These are the activations of a small network on made-up records, seen along a few directions, one row for each record.
After each row come some of the record's fields: PAFEN, ZAKA, LUNUL, ZUGIZ.
Not every record has every field; a missing one is written missing.
The largest differences between rows may come from other fields.
(in the rows, 500 means zero)
Strong random noise was added to every row along 6 fixed directions; ignore it. To show where, here is one row again and again, with new noise each time:
[388 569 313 369 549 272 561 535 418 558 496 330 723 617 165 479 533 333]
[504 492 511 293 516 460 655 568 303 481 564 521 585 562 386 545 513 448]
[490 341 614 247 421 434 639 556 352 590 599 476 450 738 475 667 499 419]
[456 467 461 500 542 329 444 626 290 503 543 442 627 562 371 487 495 629]
[431 273 700 626 253 567 177 709 656 838 326 328 318 420 918 507 402 877]
[449 502 259 421 511 355 579 475 418 488 601 354 744 629 271 464 390 278]
[421 421 531 564 371 605 324 633 527 638 387 416 487 385 712 469 417 691]
[416 363 483 385 351 497 496 525 548 670 498 350 496 643 553 579 413 388]

[655 318 621 406 498 587 673 403 278 351 705 759 405 686 489 668 554 424]
<PAFEN:fonil ZAKA:missing LUNUL:missing ZUGIZ:dev>
[697 532 487 473 437 566 616 502 619 545 581 493 595 331 632 339 296 500]
<PAFEN:zezur ZAKA:dak LUNUL:tev ZUGIZ:dev>
[645 511 554 470 580 492 659 537 394 305 568 551 477 406 606 468 464 549]
<PAFEN:zezur ZAKA:pevi LUNUL:tev ZUGIZ:kufo>
[415 453 637 551 452 397 363 551 747 678 286 308 292 509 631 573 603 582]
<PAFEN:fonil ZAKA:pevi LUNUL:vozi ZUGIZ:kufo>
[581 512 560 788 433 441 211 607 779 689 348 370 436 256 732 293 415 844]
<PAFEN:fonil ZAKA:dak LUNUL:tev ZUGIZ:dev>
[542 718 400 592 542 247 443 610 870 678 248 158 614 189 465 204 493 591]
<PAFEN:zezur ZAKA:pevi LUNUL:tev ZUGIZ:kufo>
[639 413 814 598 560 204 389 672 489 688 618 516 379 560 544 491 490 886]
<PAFEN:fonil ZAKA:pevi LUNUL:vozi ZUGIZ:dev>
[230 563 360 391 558 470 519 372 455 410 371 472 486 729 194 708 751 188]
<PAFEN:fonil ZAKA:dak LUNUL:vozi ZUGIZ:kufo>
[549 349 649 299 418 520 627 488 399 581 585 581 407 681 500 642 553 442]
<PAFEN:zezur ZAKA:missing LUNUL:missing ZUGIZ:missing>
[723 272 629 577 352 553 484 568 563 591 681 481 448 462 877 427 192 689]
<PAFEN:zezur ZAKA:pevi LUNUL:vozi ZUGIZ:dev>
[362 341 350 746 469 273 243 425 561 543 520 301 467 808 424 574 473 442]
<PAFEN:fonil ZAKA:dak LUNUL:tev ZUGIZ:dev>
[596 236 568 532 330 578 438 512 532 587 562 468 411 551 771 529 364 586]
<PAFEN:zezur ZAKA:missing LUNUL:missing ZUGIZ:missing>
[526 750 554 334 557 776 585 618 317 484 454 783 665 152 411 370 563 648]
<PAFEN:zezur ZAKA:dak LUNUL:vozi ZUGIZ:missing>
[435 593 520 316 490 508 572 552 500 621 449 496 563 489 354 508 576 437]
<PAFEN:zezur ZAKA:dak LUNUL:vozi ZUGIZ:missing>
[702 321 509 567 484 634 552 435 333 313 573 679 471 451 621 523 500 553]
<PAFEN:fonil ZAKA:missing LUNUL:missing ZUGIZ:kufo>
[255 319 288 531 445 370 435 392 494 449 606 272 493 913 451 685 387 198]
<PAFEN:zezur ZAKA:pevi LUNUL:vozi ZUGIZ:dev>
[493 446 355 527 477 512 542 404 531 403 424 443 522 536 437 552 572 313]
<PAFEN:fonil ZAKA:pevi LUNUL:tev ZUGIZ:kufo>
[729 460 518 476 510 563 575 564 272 443 768 680 672 407 552 371 277 668]
<PAFEN:zezur ZAKA:dak LUNUL:vozi ZUGIZ:missing>
[439 389 498 828 401 667 145 549 584 528 258 497 402 309 727 470 572 784]
<PAFEN:fonil ZAKA:missing LUNUL:missing ZUGIZ:kufo>
[441 430 243 723 572 347 424 431 337 211 676 395 640 670 441 499 339 408]
<PAFEN:zezur ZAKA:pevi LUNUL:tev ZUGIZ:kufo>
[332 365 510 628 483 462 316 437 462 525 539 513 387 791 443 703 542 478]
<PAFEN:fonil ZAKA:dak LUNUL:vozi ZUGIZ:dev>
[362 717 418 585 591 922 501 436 436 180 318 713 465 193 632 517 581 449]
<PAFEN:fonil ZAKA:pevi LUNUL:tev ZUGIZ:kufo>
[676 264 969 347 315 620 548 572 661 706 363 564  64 481 908 675 647 722]
<PAFEN:fonil ZAKA:dak LUNUL:vozi ZUGIZ:kufo>
[302 345 541 629 379 478 140 694 338 656 439 418 464 594 625 583 465 836]
<PAFEN:zezur ZAKA:dak LUNUL:vozi ZUGIZ:kufo>
[436 528 485 413 532 432 574 516 511 465 424 416 462 540 439 525 588 428]
<PAFEN:zezur ZAKA:pevi LUNUL:tev ZUGIZ:dev>
[624 362 618 444 412 407 540 411 603 722 747 525 457 758 472 578 331 370]
<PAFEN:fonil ZAKA:dak LUNUL:vozi ZUGIZ:kufo>
[522 503 643 221 524 424 704 437 536 621 639 536 445 711 385 590 530 317]
<PAFEN:zezur ZAKA:dak LUNUL:vozi ZUGIZ:dev>
[389 382 608 291 468 552 575 554 268 445 451 534 354 677 536 705 637 492]
<PAFEN:zezur ZAKA:pevi LUNUL:vozi ZUGIZ:kufo>
[550 325 516 418 443 488 649 374 548 399 449 453 307 685 561 667 625 272]
<PAFEN:fonil ZAKA:pevi LUNUL:tev ZUGIZ:dev>
[727 561 439 314 537 386 806 427 606 507 468 430 571 424 376 414 547 299]
<PAFEN:fonil ZAKA:pevi LUNUL:tev ZUGIZ:dev>
[405 480 404 235 439 398 679 438 492 578 617 381 590 797 279 640 450 147]
<PAFEN:zezur ZAKA:dak LUNUL:vozi ZUGIZ:kufo>
[477 646 529 472 467 779 548 489 552 533 679 607 555 367 713 398 168 460]
<PAFEN:zezur ZAKA:dak LUNUL:vozi ZUGIZ:dev>
[313 471 440 519 498 683 481 366 416 377 451 641 439 621 427 698 648 303]
<PAFEN:fonil ZAKA:pevi LUNUL:missing ZUGIZ:dev>
[503 524 382 718 492 635 331 493 491 413 426 559 575 328 548 413 471 599]
<PAFEN:fonil ZAKA:dak LUNUL:tev ZUGIZ:kufo>
[342 553 520 613 512 639 372 417 580 419 339 547 329 496 585 614 611 495]
<PAFEN:fonil ZAKA:dak LUNUL:vozi ZUGIZ:dev>

Here are new rows. What are their fields?
[441 344 391 561 467 308 449 470 367 447 696 401 564 829 409 610 384 417]
<PAFEN:zezur ZAKA:dak LUNUL:tev ZUGIZ:dev>
[385 358 628 361 514 134 445 617 371 683 418 374 409 809 237 679 795 587]
<PAFEN:zezur ZAKA:missing LUNUL:missing ZUGIZ:missing>
[669 405 525 273 474 580 772 385 369 403 616 641 464 633 458 626 523 271]
<PAFEN:fonil ZAKA:dak LUNUL:tev ZUGIZ:kufo>
[329 509 555 280 377 457 506 546 586 793 541 373 482 701 460 599 416 374]
<PAFEN:zezur ZAKA:dak LUNUL:vozi ZUGIZ:dev>
[696 430 390 412 473 674 731 318 463 334 555 631 550 461 483 499 501 240]
<PAFEN:fonil ZAKA:missing LUNUL:missing ZUGIZ:kufo>
[272 574 169 533 406 492 395 394 774 648 327 229 678 526 314 438 489 175]
<PAFEN:zezur ZAKA:missing LUNUL:missing ZUGIZ:missing>
[400 498 509 473 579 538 522 453 219 321 596 716 470 694 306 679 627 423]
<PAFEN:fonil ZAKA:dak LUNUL:tev ZUGIZ:dev>
[549 737 367 454 525 454 592 403 865 634 370 359 622 322 355 326 477 253]
<PAFEN:fonil ZAKA:dak LUNUL:vozi ZUGIZ:kufo>
[568 690 377 469 503 629 581 403 745 597 294 531 616 199 378 326 615 351]
<PAFEN:fonil ZAKA:missing LUNUL:missing ZUGIZ:dev>
[816 361 487 633 464 417 495 496 589 521 502 458 542 334 616 327 429 649]
<PAFEN:fonil ZAKA:missing LUNUL:missing ZUGIZ:kufo>
[462 576 640 180 595 137 706 551 419 674 581 434 480 800 137 627 668 380]
<PAFEN:zezur ZAKA:dak LUNUL:tev ZUGIZ:dev>
[773 546 572 351 422 607 733 555 705 538 386 438 496 156 744 316 422 521]
<PAFEN:zezur ZAKA:pevi LUNUL:tev ZUGIZ:kufo>
[330 753 505 323 537 607 560 531 617 602 314 495 524 351 385 481 635 392]
<PAFEN:zezur ZAKA:dak LUNUL:vozi ZUGIZ:missing>
[245 763 125 479 471 724 499 461 651 352 200 298 673 227 456 391 527 237]
<PAFEN:zezur ZAKA:dak LUNUL:tev ZUGIZ:kufo>
[477 381 519 626 413 393 299 566 577 688 460 382 496 538 547 466 471 669]
<PAFEN:zezur ZAKA:missing LUNUL:missing ZUGIZ:missing>
[324 481 333 686 592 594 334 481  92 221 619 696 653 597 346 566 517 565]
<PAFEN:zezur ZAKA:missing LUNUL:missing ZUGIZ:missing>
[511 462 227 829 513 443 330 483 470 350 602 399 710 443 548 342 258 569]
<PAFEN:zezur ZAKA:pevi LUNUL:tev ZUGIZ:dev>
